A small network was trained on invented records. Each row is its activation on one of them, seen along a few directions.
Each row is followed by the record's values for the fields Y, J, G, N, Z, E.
Other fields move the rows too, some of them a lot.
Strong random noise was added to every row along 10 fixed directions; ignore it. To show where, here is one row again and again, with new noise each time:
[ 103  279 -108  -77  166   40  337  223 -616  363 -235  204  215 -177
   29  -64   89 -263   69  345  -92  464  193 -456 -287]
[ 119 -109 -194  448 -312  356  160  146  155  228  547 -350   32 -383
  217    3 -437  279   37   23  232 -308  -15  322 -148]
[  53  101 -327   64  197  482  323  594  -98  606  121 -392 -115 -133
  121 -108 -373  449  -18 -274  324 -337  -98   16   -6]
[ 105  254 -203 -146  168   32   34  275 -311  233 -249 -135 -132  166
  -37  -28   10 -151  -23 -390  -36  129  -84 -497  162]
[  81   32 -112 -116  638  348 -577  295  121 -300  168  -64  272  386
 -384 -577  543  -20  157  -92 -611 -678   35  175  659]
[  64  145 -167   64  285 -130 -420 -157 -323  -67  212   72  442   31
  -98 -181   52  -86 -215 -154 -114  -98   94  128  228]
[  77  -83 -283  398 -598   34 -170 -121  336  176  240 -156  114 -385
   71  -21  -14 -391  -62 -147 -208  -34 -239 -361  293]
[ -93 -298 -195  291 -212  464 -185  387  114  -48  182  -34  -97 -508
  -34  -80  -55  -79  -40  269 -121 -359 -204   21  241]
[  20  -14 -180   69 -187 -209 -344   48 -465 -218 -206  135  -59 -309
   -6  267 -212 -325 -342 -226  168  409 -107 -181  302]
[-278 -154   -3  275  106   89  -48  207 -544  -85  171  389  124 -402
  -57   93  163 -245 -269  382 -335 -231  143 -267 -335]
[ 135  -36   74  213   53  -25 -177   89 -387 -536  408 -303 -410  220
   80  305 -426  178  -76 -424  206 -287  179  289 -190]
[-335 -274  145  374 -211  309 -208  -77   30 -354  300  131  -16 -223
   13  198  -64  278 -234   -6  -47 -365 -279  418 -275]

[-197 -136  140 -259  306  346   93  290 -338  -92 -554  471  109 -189
 -104  -40  251   55  202  701 -164  401   40  158 -135]	Y: y1 / J: j4 / G: g1 / N: n2 / Z: z1 / E: e2
[ -10  170 -139   96  105  -85  207  104 -177  507   41  232  570 -300
   -6 -116  228  -78 -190   -8 -155  105  199 -246   21]	Y: y1 / J: j3 / G: g1 / N: n1 / Z: z2 / E: e3
[ -91 -113 -127  214  141  187  126  323 -169  201  367 -152  -70 -128
   94    4 -116  197  -57  -20  -34 -511  198  -23 -188]	Y: y1 / J: j3 / G: g1 / N: n1 / Z: z1 / E: e2
[ -74   84 -195 -100    7   84 -134 -425  -78  393   60 -220   16   82
  165 -125 -376  229  -68    2  304 -100 -329   35 -174]	Y: y1 / J: j4 / G: g2 / N: n1 / Z: z1 / E: e2
[-183 -128  276  -23  561  133  142  308 -447 -359   94  376  100   -5
  -83   51  158  306  -27  367 -130 -206  475  465 -409]	Y: y3 / J: j3 / G: g1 / N: n2 / Z: z1 / E: e1
[-344  212  341 -168  229 -238  299 -263 -456   46 -248  511  284   87
  -14  219  197  105 -267   59   49  376   76  -62 -673]	Y: y1 / J: j3 / G: g2 / N: n2 / Z: z2 / E: e3
[   0  -35  152  -71  234   37  166   30   21  -57  173  -68 -102  238
  -17  -69   83   70  245  231 -196 -245  246   32 -277]	Y: y1 / J: j1 / G: g2 / N: n2 / Z: z1 / E: e2
[-330 -241  167  183  -49    8  -41    2  492 -130  165   94  -14   29
 -127   47  340   69 -131 -232 -354 -545 -122  -68   27]	Y: y2 / J: j3 / G: g2 / N: n2 / Z: z2 / E: e3
[  39  -44 -322 -124  397  264 -206  355   -4  257  158 -255 -166   -1
  -50 -365  -76   72    5   83   33 -631  -22 -110  332]	Y: y2 / J: j4 / G: g1 / N: n1 / Z: z1 / E: e1
[-668 -240  328   -2  -54  343  -82 -196  383 -232 -304  551  249  -77
 -171   18  575  295 -166  179 -328  -97 -491  346 -232]	Y: y3 / J: j3 / G: g2 / N: n2 / Z: z1 / E: e1
[-432  101   83   13  248   29  313 -212 -398  441   63  416  167  -58
   -2  -47  241  -21 -228  441 -282 -272  -25 -457 -807]	Y: y3 / J: j1 / G: g1 / N: n1 / Z: z1 / E: e1
[-179   41  327 -162  234   -1  181  187  -16 -291 -299   43 -308  578
 -105  284  336  210   94 -601 -304   11   38 -135 -200]	Y: y1 / J: j3 / G: g1 / N: n2 / Z: z1 / E: e2
[-142  -35    2  125 -127 -165 -413 -288 -259 -337  175   69 -124  -72
    6  193 -315   11 -393 -210  228  -80 -237  197  -21]	Y: y3 / J: j1 / G: g1 / N: n1 / Z: z1 / E: e2
[  89  -43 -401  -48  263  171   73  801 -380  411   32 -214 -330 -305
  -42 -171 -131 -289  -46  135  -56 -401  185 -627  308]	Y: y1 / J: j1 / G: g2 / N: n1 / Z: z1 / E: e2
[-332    2  238  -23  341  248  214   -7 -141  103  194  121  -33  104
   -1  -56   37  327  -69  234  -35 -456  -21  102 -624]	Y: y1 / J: j3 / G: g2 / N: n2 / Z: z2 / E: e3
[ 110   82 -110 -364  402  165 -406  152 -435 -217 -283  172   -6  -50
 -218 -321  -58 -170   83  597  161  195  -50  122  369]	Y: y4 / J: j3 / G: g1 / N: n1 / Z: z2 / E: e2
[ 137  166 -105 -192  206  196   52  250  315  219  -17  -83  141   89
 -220 -405  210  -21  121   90  -48 -192  -95  -67  421]	Y: y4 / J: j1 / G: g1 / N: n1 / Z: z2 / E: e3
[ -80 -275  -40  -64 -208  348  -89  160  354 -102 -194 -167 -521  -25
   41  -28    7  -81  248  113 -139 -194 -297 -173  170]	Y: y3 / J: j4 / G: g1 / N: n2 / Z: z1 / E: e1
[-277 -213 -140  210  211  458 -182   14  483  320  400  -54  368  -64
  -45 -393  248  303    4   56 -398 -822 -155  243   74]	Y: y1 / J: j4 / G: g1 / N: n2 / Z: z1 / E: e2
[-199 -199  -80 -237    3  240 -357   52  427  -88 -445   63 -111   79
 -172 -161  254  -37   92  -58 -241  -73 -455  -23  548]	Y: y3 / J: j2 / G: g1 / N: n2 / Z: z1 / E: e2
[ -54   90  -28 -287  438  -73  259  402 -332  280 -487  297  139  -46
  -89  -48  271  -62   53  155  -82  299  275 -286   80]	Y: y2 / J: j3 / G: g1 / N: n2 / Z: z2 / E: e3
[   0   24   69  -77  120 -117 -200 -250  270 -155  142 -322 -176  390
   17   69 -272  431  -47 -560  346 -241 -141  442  119]	Y: y2 / J: j3 / G: g2 / N: n2 / Z: z2 / E: e3
[-203  135  229 -319  166  273 -136 -369 -140 -169 -262  -70 -452  612
   21   16  -81  373  130  -99  133  -55 -446  120 -462]	Y: y3 / J: j3 / G: g1 / N: n1 / Z: z1 / E: e3
[ 125  127  -39  -19  -99  110  -88 -162    3   92  -87  -98   99   48
   22  -73    3   -6   82  -94   13  182 -174   14   80]	Y: y1 / J: j4 / G: g2 / N: n1 / Z: z2 / E: e3
[ 280  153  185  -40  247  -59  387  305   72 -126   15  -79  176  367
  -98   74  229  289  180 -415  -43  120  463  252   48]	Y: y4 / J: j3 / G: g2 / N: n1 / Z: z2 / E: e3
[  49  129 -111  -84  125  101 -522 -578 -344  -98   98   55  299 -118
    9 -325 -309   80  -85  493  295  119 -245  556   -6]	Y: y3 / J: j3 / G: g2 / N: n1 / Z: z1 / E: e1
[  67  -49 -221 -102   76  133 -414 -152  401  125  139  -67  206 -197
 -118 -552  -12 -171  147  557   35 -268 -218  206  558]	Y: y2 / J: j1 / G: g1 / N: n2 / Z: z2 / E: e3
[ 538  -44 -151  133   65 -160 -299  249 -351 -518  503 -332 -216 -117
   -5  -75 -464 -279  116  190  213 -105  499  226  367]	Y: y4 / J: j3 / G: g2 / N: n1 / Z: z1 / E: e2
[-311  140 -302 -254  693   16 -491  125 -395  263 -280  392  639  -71
 -269 -252  168  245 -616 -348   64 -115 -233  183  548]	Y: y1 / J: j4 / G: g1 / N: n1 / Z: z1 / E: e2
[ 184   80 -167    1  -86 -197 -440 -298 -247 -170  258 -340 -329   47
  162   -2 -566 -178 -147  -13  472 -108 -118    0  143]	Y: y4 / J: j4 / G: g2 / N: n1 / Z: z2 / E: e3
[ 332   54  165   90 -111  -52  164 -107  341 -271  331 -248   73  256
   38  -97   69   -6  430   85  -88  101  337  302  -69]	Y: y4 / J: j3 / G: g2 / N: n2 / Z: z1 / E: e2
[-184  132  -15 -292 -315 -137 -252 -575  230  153 -542   31  -99  202
   31   18   21 -194  -46 -272   29  465 -707 -349  154]	Y: y1 / J: j2 / G: g2 / N: n2 / Z: z1 / E: e2
[ 200  -30 -210  199 -193  -64  -47 -125  103  168  306 -121  301 -246
   79  -63 -234   21  -28   55  163   45  139  256  179]	Y: y1 / J: j1 / G: g1 / N: n1 / Z: z1 / E: e2
[ 508  160 -125 -254 -206   27  -35  145  449  -32 -385 -220  167  196
 -102 -277  370 -328  561  -60 -276  560   52 -121  742]	Y: y1 / J: j2 / G: g2 / N: n1 / Z: z1 / E: e2
[-274  165   58   17 -264  -12  430 -123  174  517 -153   73  -28  -32
  130  166   47  214 -227 -313  148  116 -380 -316 -418]	Y: y2 / J: j1 / G: g2 / N: n1 / Z: z1 / E: e1
[-209 -251    3  298  -90  257  -24  259 -206  -44  211  169  115 -560
   48  138 -174  240 -313  182  190 -217   15  383 -138]	Y: y1 / J: j3 / G: g2 / N: n1 / Z: z2 / E: e3
[  57  -67  -58 -131  499  -90 -527 -140 -528 -317  373   -4  -60  -90
  -44 -174 -462    6 -115  567  365 -330  229  525   75]	Y: y1 / J: j1 / G: g1 / N: n2 / Z: z2 / E: e3
[ 365  113   62  168   -2 -400 -118  103 -244 -409   86  104  283   23
  -71  167  124 -282  -30 -225 -169  335  543   57  195]	Y: y2 / J: j2 / G: g1 / N: n1 / Z: z2 / E: e2
[ -73 -149   78  379 -278 -353  107 -171   61  -51  268  134  269 -304
  122  308  -80   28 -211 -193   55   61  276  176 -151]	Y: y2 / J: j3 / G: g1 / N: n2 / Z: z2 / E: e3
[-332 -505   57 -141 -165  219 -721  -74  221 -690 -313  167 -496 -170
 -121   94 -119  -43  -91  291  115  -64 -593  327  497]	Y: y4 / J: j4 / G: g1 / N: n2 / Z: z1 / E: e2
[ 122 -274  -97  194  -62 -253   72  469 -350 -171   31  -28 -308 -208
   63  330   35 -508   25  -88 -334   10  576 -568   57]	Y: y1 / J: j4 / G: g2 / N: n2 / Z: z1 / E: e2
[  30   65 -173 -323  612 -165 -319  331 -445  -95 -280   51   35  216
 -148  -93   -7   13 -106 -283   67    2  224   99  518]	Y: y1 / J: j1 / G: g1 / N: n2 / Z: z1 / E: e2
[-380 -148  236  160 -351   -3  -97 -431  378 -146  103   74 -166   29
   62  219  -35  166 -214 -218   77 -177 -447  104 -257]	Y: y4 / J: j3 / G: g1 / N: n2 / Z: z2 / E: e3

Which values does each new row have?
[ 207  114  307 -112   -6 -226   37  -62   96 -476 -284  101  248  271
  -70  187  165  133  164 -267   45  583  278  563  211]	Y: y1 / J: j1 / G: g2 / N: n2 / Z: z2 / E: e3
[ -97    5  273   -1   18 -345  -24 -309 -463 -410  149  296  -41 -111
   58  241 -243 -106 -204  372  314  236  209  188 -453]	Y: y4 / J: j3 / G: g1 / N: n2 / Z: z2 / E: e3
[ -18  157  154 -304  504   45 -417 -296 -142 -314  -17  122  148  475
 -226 -295  219   89  -28   83  -81 -180 -118  259   69]	Y: y4 / J: j4 / G: g2 / N: n1 / Z: z2 / E: e3
[  73  -33 -226  191    2   -1  -20   66  158  288  316  -90  203  -63
  -23 -189  122 -142  -55 -100 -257 -331  152 -287  170]	Y: y4 / J: j3 / G: g1 / N: n1 / Z: z1 / E: e2
[ 330  202 -121 -168  321 -177  147   80 -104  285  116  -32  160  -21
  -77 -465  202 -588  398  838 -308  -17  515 -503   71]	Y: y2 / J: j1 / G: g2 / N: n2 / Z: z2 / E: e3
[ -96   58  -30  -76 -262  -56 -131 -150 -142   28 -320   52 -307 -112
   26  178 -231 -114 -225 -169  281  290 -448 -301   42]	Y: y2 / J: j3 / G: g1 / N: n1 / Z: z2 / E: e3
[ -23 -151  153  362 -375  104  -42  -26  421 -296  309  -42  -12  -54
  -58  127  128   49   -3 -217 -199 -228  -68  125  -73]	Y: y2 / J: j3 / G: g2 / N: n1 / Z: z2 / E: e2
[ 549   21 -293  217   22 -167  112  475   91   88  310 -306  235  -48
  -11 -161  231 -392  269 -285 -438 -142  701 -327  567]	Y: y1 / J: j4 / G: g1 / N: n1 / Z: z1 / E: e1
[  70   41    1 -275 -174  135 -234   61  144 -236 -645 -166 -362  408
 -106   58  185  -84  187 -547 -117  376 -420 -221  474]	Y: y1 / J: j3 / G: g2 / N: n1 / Z: z1 / E: e2
[ 348  152 -463 -110   64  -70   77  265  403  667  109 -312  318 -285
    4 -436 -144 -144   65    3  247  -51   93 -141  684]	Y: y2 / J: j2 / G: g2 / N: n2 / Z: z2 / E: e3
[ 223 -110 -102  349 -769   38  257  232  613   80  131 -169 -130 -397
   19  145   12 -351   65 -140  -14  145  -75 -317  315]	Y: y4 / J: j1 / G: g1 / N: n1 / Z: z2 / E: e3
[ -12  123  189  -26 -209  -44  242 -495  483  128   59  -67  139  274
   87  -45  123  175  197  -68  -63  118 -123  151 -323]	Y: y3 / J: j1 / G: g2 / N: n2 / Z: z1 / E: e1
[ 213  172   25  -21 -174  125 -149 -289   20  -53   67 -287 -142  207
   81  -53 -228   78  124 -180  201  123 -223  150  -29]	Y: y1 / J: j3 / G: g2 / N: n1 / Z: z2 / E: e3
[ -99 -197   29  525 -512  140   -8 -102  179 -214  547 -324 -525  -20
  186  301 -246  -18  -98 -403 -114 -616 -168 -199 -410]	Y: y3 / J: j4 / G: g1 / N: n1 / Z: z1 / E: e1
[-356 -239  223    0 -161  186   32  264  -58 -264 -467  606   64 -352
 -122  205  458 -106 -138  305 -224  288 -170  -79  -19]	Y: y4 / J: j4 / G: g1 / N: n1 / Z: z2 / E: e3
[ 224  168 -133 -232  165 -144  340  229 -271  321 -201  -75  -56  -40
  118  -12 -271  -53  150  160  307  410  228 -157    2]	Y: y4 / J: j2 / G: g1 / N: n2 / Z: z1 / E: e2
[ 392  -20   42  187 -158   89  144  194  269 -221  434 -543 -418  352
   37 -119   94 -241  528  -56 -384 -373  297 -297  -14]	Y: y4 / J: j3 / G: g2 / N: n1 / Z: z1 / E: e2
[ 186   70  110  -56 -439  -36   17 -124 -542 -312 -248  -21 -650  -47
  111  255 -292 -577  182  412   93  588 -106 -523 -394]	Y: y1 / J: j1 / G: g2 / N: n1 / Z: z1 / E: e2
[  84 -211   94  367 -207   38  150  273   22 -271  375  -47 -195 -146
   15  246  -14  -65   -6  -55 -101 -256  334  -18 -135]	Y: y4 / J: j3 / G: g1 / N: n1 / Z: z2 / E: e3
[-276 -196   38  -51  278  -35  -92  153 -477  -81  -42  248 -221  -97
  -45  131  -32  -35 -195  314  -42 -301   85 -216 -294]	Y: y2 / J: j2 / G: g1 / N: n1 / Z: z2 / E: e2
[-222 -358   89  374 -236   25  306  534  166  -55  138   78 -242 -430
   18  410   20   57 -247 -241  -49 -269  161 -125 -100]	Y: y2 / J: j3 / G: g2 / N: n2 / Z: z2 / E: e3
